These are the activations of a small neural network, seen along a few directions. Each row is one input.
Each table varies a few parts of the input and shows all the possible inputs, shuffled.
Descriptions start from the smaller parts, as in this example, which fits no table here: one of 4 places along a line, together with either a single point or one of 9 places along a line or (one of 3 separate values, together with one of 5 places around a ring).
Shared parts are said once, and a part with two or three values counts as separate values.
In the rows, zero is written as 128.

Other details of the inputs vary at random and push rows far along two fixed directions, the same in every table; ignore that.

A family of inputs:
R1: [143 128 126 102 162 154  96 140  79 150 111 151 117 129]
R2: [ 97 134 127 108 161 142 117 140  72 166 118 143 119 117]
R3: [ 82 136 130 127 133 117 124 129  93 160 113 112 128 113]
R4: [142 119 136 119 142 150 103 138 113 131 119 130 110 144]
R5: [205 113 108 142 114 107 157 121 192  65 150 134 155 145]
R6: [205 128 121 138 111 111 158 110 191  60 148 134 160 147]
R7: [130 135 127 107 159 146 108 148  77 153 115 150 121 140]
R8: [201 126 122 192 108 116 113 116 174  79 134 133 141 142]
R9: [ 49 124 139 165 109  77 144 112 128 148 125  95 125  88]
R10: [194 121 131 188 109 124 111 122 183  79 156 131 140 151]
R11: [115 115 143 123 146 141 110 133 111 146 141 136 109 125]
R12: [159 113 142 137 137 138 102 140 130 117 142 143 118 148]
R13: [193 127 144 183 107 124 112 115 180  73 155 133 144 155]
R14: [116 124 132 122 138 146 112 129 115 146 119 119 110 138]
R15: [109 118 140 116 142 137 109 134 108 141 118 125 107 130]
R16: [111 140 121 176 107  97 131 111 146 120 127 104 148 112]
R17: [ 73 130 137 129 132 118 129 125  97 168 114 109 112 111]
R18: [144 146 141 103 150 165 104 126  89 156 106 141 110 151]
R19: [ 44 123 124 112  86  90 177 128 156 132 134 107 137  79]
R20: [105 123 124  54 157 134 156 136 100 157 124 131 117 127]
R21: [138 133 131 100 154 174  99 135 101 153 112 132 102 152]
R22: [129 120 118  54 136 166 135 152 112 141 122 160 114 117]
R23: [142 131 128 101 157 150  96 145  78 150 107 147 118 140]
R24: [236 123 104 134  93 144 133 139 202  51 142 160 152 149]
R25: [ 90 123 120 111  90 110 166 134 159 119 134 118 138  99]
R26: [ 55 144 128 111  81 105 179 113 161 130 132 104 143  93]
R27: [194 125 109  70 126 177 126 156 137 113 123 167 125 155]
R28: [ 87 141 128 111 150 136 124 141  74 171 115 128 122 126]
R29: [147 149 118 110 158 165 108 142  85 156 115 148 123 152]
R30: [200 118 122 193 107 112 113 120 172  78 135 134 140 143]
R31: [109 147 133 172 104  96 132 104 143 114 126 106 152 115]
R32: [ 81 118 140 102 153 146 112 131  90 164 117 124  99 113]
R33: [149 123 120  54 160 152 146 142 105 144 123 141 120 146]
R34: [107 150 131 175 109  99 141 110 139 115 133 114 154 120]
R35: [203 111 116  70 164 157 133 141 125 108 134 165 125 147]
R36: [125 140 119 132 142 137 120 136  99 148 121 135 131 139]
R37: [ 61 136 146 167 100  95 143  98 153 126 131  85 133 106]
R38: [ 43 122 147 162 108  89 145 116 137 150 147  88 126 100]
R39: [192 120 133 119 150 172  90 144 118 128 136 154 112 173]
R40: [118 131 120 177 107  95 129 116 144 116 128 108 148 116]
R41: [ 68 118 136 178 109  79 142 107 140 132 133 102 129  80]
R42: [ 84 131 116 130 109  84 189 103 169 123 144  92 148 102]
Description of these inputs: one of 6 places along a line, together with either one of 2 separate values or one of 5 places along a line.
Changing only the place on the line of 6 turns R33 into R20. The same change can be made to R3. Which row results?
Answer: R23
Changing only the place on the line of 6 turns R7 into R29. The same change can be made to R15. Which row results?
Answer: R21
Which other rows does R30 become when the place on the line of 5 takes its other values? List them by row number.
Answer: R14, R36, R39, R40
Which other rows does R41 become when the place on the line of 6 takes its other values? List them by row number.
Answer: R8, R9, R17, R18, R30
List by row number the other rows that have the place on the line of 6 in common with R13.
Answer: R6, R18, R26, R31, R34, R37
List by row number the other rows that have the place on the line of 6 in common with R41.
Answer: R1, R2, R11, R22, R32, R35

A family of inputs:
R43: [103 146 139 103 175 132 130 137  60 166 117 135 125 141]
R44: [ 41 170 119  86 138 136 177 120  77 182 119 109 143 114]
R45: [ 40 131 130  68 131 145 176 121 110 187 119 110 106  99]
R46: [ 91 121 137  41 173 160 129 136  87 186 137 133 101 143]
R47: [ 98 111 141 129  98 126 122 145 141 125 148 133 124 123]
R48: [107 155 109 117 114 117 141 133 117 154 113 123 138 112]
R49: [132 122 120 210 109  86 117 117 146 114 136 117 149  97]
R50: [154 105 126 170 128 123  92 126 138  93 123 122 126 113]
R51: [109  98 141 201  97  91 122 123 180  93 178 108 137 100]
R52: [121 122 130  98 113 139 158 131 153 124 153 123 139 130]
R53: [ 89 177 181  84 140 193  87  96  76 193  96 117  91 153]
R54: [231 134 106  91 170 159 103 133  99 130 112 169 129 171]
R55: [ 92 145 130 113 179 162  96 143  53 185 116 143 119 130]
R56: [208 131 112  65 150 186  89 157 113 112  93 162 113 160]
R57: [144 122 127 127  98 123 133 142 180  97 155 131 139 131]
R58: [214 101 147  86 170 168  96 160 109 115 148 167 107 177]
R59: [ 99 103 135 184 114 108 124 119 156 115 150 116 112  92]
R60: [108 146 116 161 130  83 158 101 144 111 142 114 163 122]
R61: [132 119 117 146  94 101 161 107 178  85 121 100 154 104]
R62: [ 35 119 139 116 108 125 140 133 114 167 121 122  97  95]
R63: [132 103 139 171 115  73 137 113 155  83 124 101 137 108]
R64: [232 147 103  81 146 181 123 143 100 125 111 168 137 167]
R65: [ 44 168 117 140 108  95 165 122 127 145 129 103 155 100]
R66: [ 50 125 125  82 150 112 146 106  99 169 103  94 114 101]
R67: [211 109 121 134 115 152  84 148 139  73 107 160 126 149]
R68: [219 104 120 124 143 140 122 122 171  81 141 159 119 154]
R69: [153 125 121 110 118 147 130 143 159 112 128 148 114 131]
R70: [219 127 114 158 109 137  96 146 136  93 117 170 144 151]
R71: [120 132 133 115 155 113 130 131  76 168 111 126 121 126]
R72: [123 138 132 223  97 107 129  98 185 121 142  62 131 172]
R73: [126  99 145 180 110  76 153 114 176  88 152 114 125 107]
R74: [116 141 125 179 100 102 129 131 140 104 132 136 160 124]
What is each input in this table made of?
Answer: either one of 2 separate values or (one of 5 places along a line, together with one of 6 places around a ring)
Which of the alternatives is R53?
Answer: one of 2 separate values
Which other rows does R45 become when the place on the line of 5 takes its other values? List them by row number.
Answer: R44, R52, R61, R64

A family of inputs:
R75: [ 42 134 153 191 126  92 121  94 111 167 126  85 114  94]
R76: [147 144 121 117 125 135 132 130 120 124 121 143 142 132]
R77: [119 119 126 153 107 112 139 121 164 114 145 112 132 123]
R78: [175 135 117 113 145 147 123 135 123 120 127 150 136 148]
R79: [172 114 115 111 141 149 114 142 127 115 122 147 121 140]
R80: [140 132 125 118 126 147 124 133 135 125 129 131 124 140]
R81: [167 130 118 119 142 140 123 136 126 119 133 146 134 141]
R82: [119 129 141 206 121 112  97 106 135 119 128 113 126 113]
R83: [121 119 137 154 119  96 142 120 148 107 148 125 139 116]
R84: [ 97 122 124 153 108  87 152 113 158 115 133 100 139 101]
R85: [ 70 135 130  77 148 149 131 145  72 188 116 136 110 113]
R86: [169 122 130 114 147 144 111 140 120 113 136 156 129 143]
R87: [165 124 138 112 125 156 105 144 130 114 129 154 118 147]
R88: [173 136 115 114 142 150 123 137 122 117 124 152 137 146]
R89: [124 118 130 156 119  99 146 122 149 112 148 122 140 116]
R90: [177 131 121 104 141 146 119 128 124 113 116 140 131 146]
R91: [127 136 134 148 107 111 148 108 160 110 138 109 141 132]
R92: [ 73 137 127  69 144 147 132 139  76 186 101 126 105 114]
R93: [122 137 130 147 105 113 144 109 161 110 137 108 144 127]
R94: [132 129 128 144 114  99 149 108 152 106 128 111 142 121]
R95: [ 63 133 128  78 156 149 133 141  73 186 120 129 111 113]
R96: [ 63 133 138  75 137 158 127 142  84 190 115 125 100 120]
R97: [115 119 141 150 108 110 132 120 161 106 147 116 133 121]
R98: [126 133 123 145 101 102 145 115 151 105 121 118 146 112]
R99: [176 126 119 107 143 146 119 132 127 117 117 142 128 146]
R100: [173 111 125 110 144 146 111 140 126 115 126 145 120 140]
R101: [122 134 124 151 104 117 142 117 163 109 135 114 141 125]
R102: [ 68 137 122  78 147 146 135 144  73 192 114 134 110 114]
R103: [170 113 132 108 144 143 108 138 124 109 126 149 120 140]
R104: [145 125 119 115 133 135 126 133 128 120 120 133 126 128]
R105: [169 116 117 116 129 141 116 143 129 117 119 149 122 135]
R106: [117 118 145 151 110 107 137 118 160 107 148 116 129 125]
R107: [139 137 127 103 137 154 124 130 124 139 124 131 122 147]
R108: [142 114 124 117 134 136 121 137 127 119 125 135 123 125]
R109: [126 131 132 151 109 110 147 112 163 114 139 111 137 132]
R110: [ 40 139 144 187 124  78 128 112 101 165 125  80 132 112]
R111: [ 68 126 137  69 155 148 123 139  76 175 110 128 102 113]
R112: [125 120 122 156 119  98 149 121 151 115 146 121 139 118]
R113: [125 132 121 145 109 104 145 113 152 102 125 113 146 113]
R114: [ 78 132 132  68 158 144 137 132  77 186 108 119 101 123]
R115: [174 113 117 110 144 145 114 139 127 118 125 144 120 142]
R116: [128 135 126 149  97 117 140 121 161 111 131 121 140 125]
R117: [167 134 118 120 130 141 123 142 124 119 126 153 134 137]
R118: [121 128 128 150 107 112 140 118 163 112 142 110 136 124]
R119: [177 129 123 115 147 143 125 136 121 121 132 149 129 149]
R120: [161 125 130 120 131 139 114 144 122 113 131 159 130 134]
R121: [126 127 133 151 109 110 144 116 162 113 143 111 133 129]
R122: [172 142 127 108 122 159 117 133 130 118 119 146 130 153]
R123: [159 120 129 119 130 155 113 140 136 116 134 141 121 144]
R124: [ 91 116 135 154  97  86 143 120 153 108 132 114 136  93]
R125: [ 68 142 139 150 148 119 104 129  74 177 114 103 121 131]
R126: [128 124 126 148 116  98 150 112 155 110 129 112 138 119]
R127: [177 134 122 114 147 144 128 132 121 122 128 149 133 152]
R128: [ 69 140 147 155 137 134  96 116  82 180 108 115 103 108]
R129: [121 122 125 153  96 114 137 127 162 114 138 121 132 120]
R130: [175 110 130 111 146 143 116 138 125 116 127 144 117 144]
R131: [ 14 129 144 139 102  94 156 113 138 151 138  87 126  86]
R132: [ 68 145 138 151 136 120 103 134  72 177 107 110 121 126]
R133: [137 120 138 107 139 150 121 135 122 139 134 133 112 145]
R134: [162 129 142 169 150 148  75 118 109 131 121 136 112 142]
R135: [176 129 118 108 131 147 119 138 125 117 111 150 128 141]
R136: [ 97 141 121 157 105  93 158 109 150 112 136 109 156 104]
R137: [172 120 123 116 146 147 115 142 122 119 136 152 129 142]
R138: [ 67 133 128  75 147 162 129 139  87 188 118 121 100 127]
R139: [ 66 143 136 151 145 122 104 131  73 174 111 105 122 128]
R140: [ 96 122 119 161 111  88 153 118 154 120 147 110 144 103]
R141: [121 118 130 154 109 109 143 119 163 116 146 112 129 127]
R142: [171 123 113 117 143 150 118 144 122 119 132 154 129 142]
R143: [124 126 118 148 111 104 145 117 155 105 125 115 143 113]
R144: [176 140 120 110 144 147 123 130 120 117 126 148 140 149]
R145: [163 118 132 118 133 153 112 137 137 118 137 140 121 148]
R146: [123 131 128 151  95 114 139 124 161 112 135 119 136 121]
R147: [126 111 124 150 116  97 145 119 155 111 136 114 131 116]
R148: [165 112 137 114 142 134 116 134 127 110 129 144 119 140]
R149: [172 114 124 111 132 147 110 146 124 115 119 152 120 135]
R150: [178 139 124 111 145 144 128 128 118 119 127 147 137 153]
R151: [122 131 118 154 113 104 146 123 150 109 139 122 147 113]
R152: [159 123 128 120 140 142 115 141 123 110 135 154 131 136]
R153: [120 139 127 148 102 116 143 112 160 107 134 111 145 124]
R154: [ 70 150 124  75 146 147 140 137  72 191 107 132 117 118]
What is each input in this table made of?
Answer: one of 4 places along a line, together with either one of 2 separate values or (one of 3 separate values, together with one of 6 places along a line)
Changing only the place on the line of 4 turns R134 into R128. The same change can be made to R140. Which row results?
Answer: R102
Changing only the place on the line of 4 turns R83 into R86. The same change can be made to R114. Which row results?
Answer: R84
Changing only the place on the line of 4 turns R94 into R98. The same change can be made to R89. Which row results?
Answer: R85
Which other rows does R132 become when the choice among 2 separate values takes its other values? List them by row number.
Answer: R128
Which other rows does R117 become when the choice among 3 separate values takes its other values? List them by row number.
Answer: R92, R146
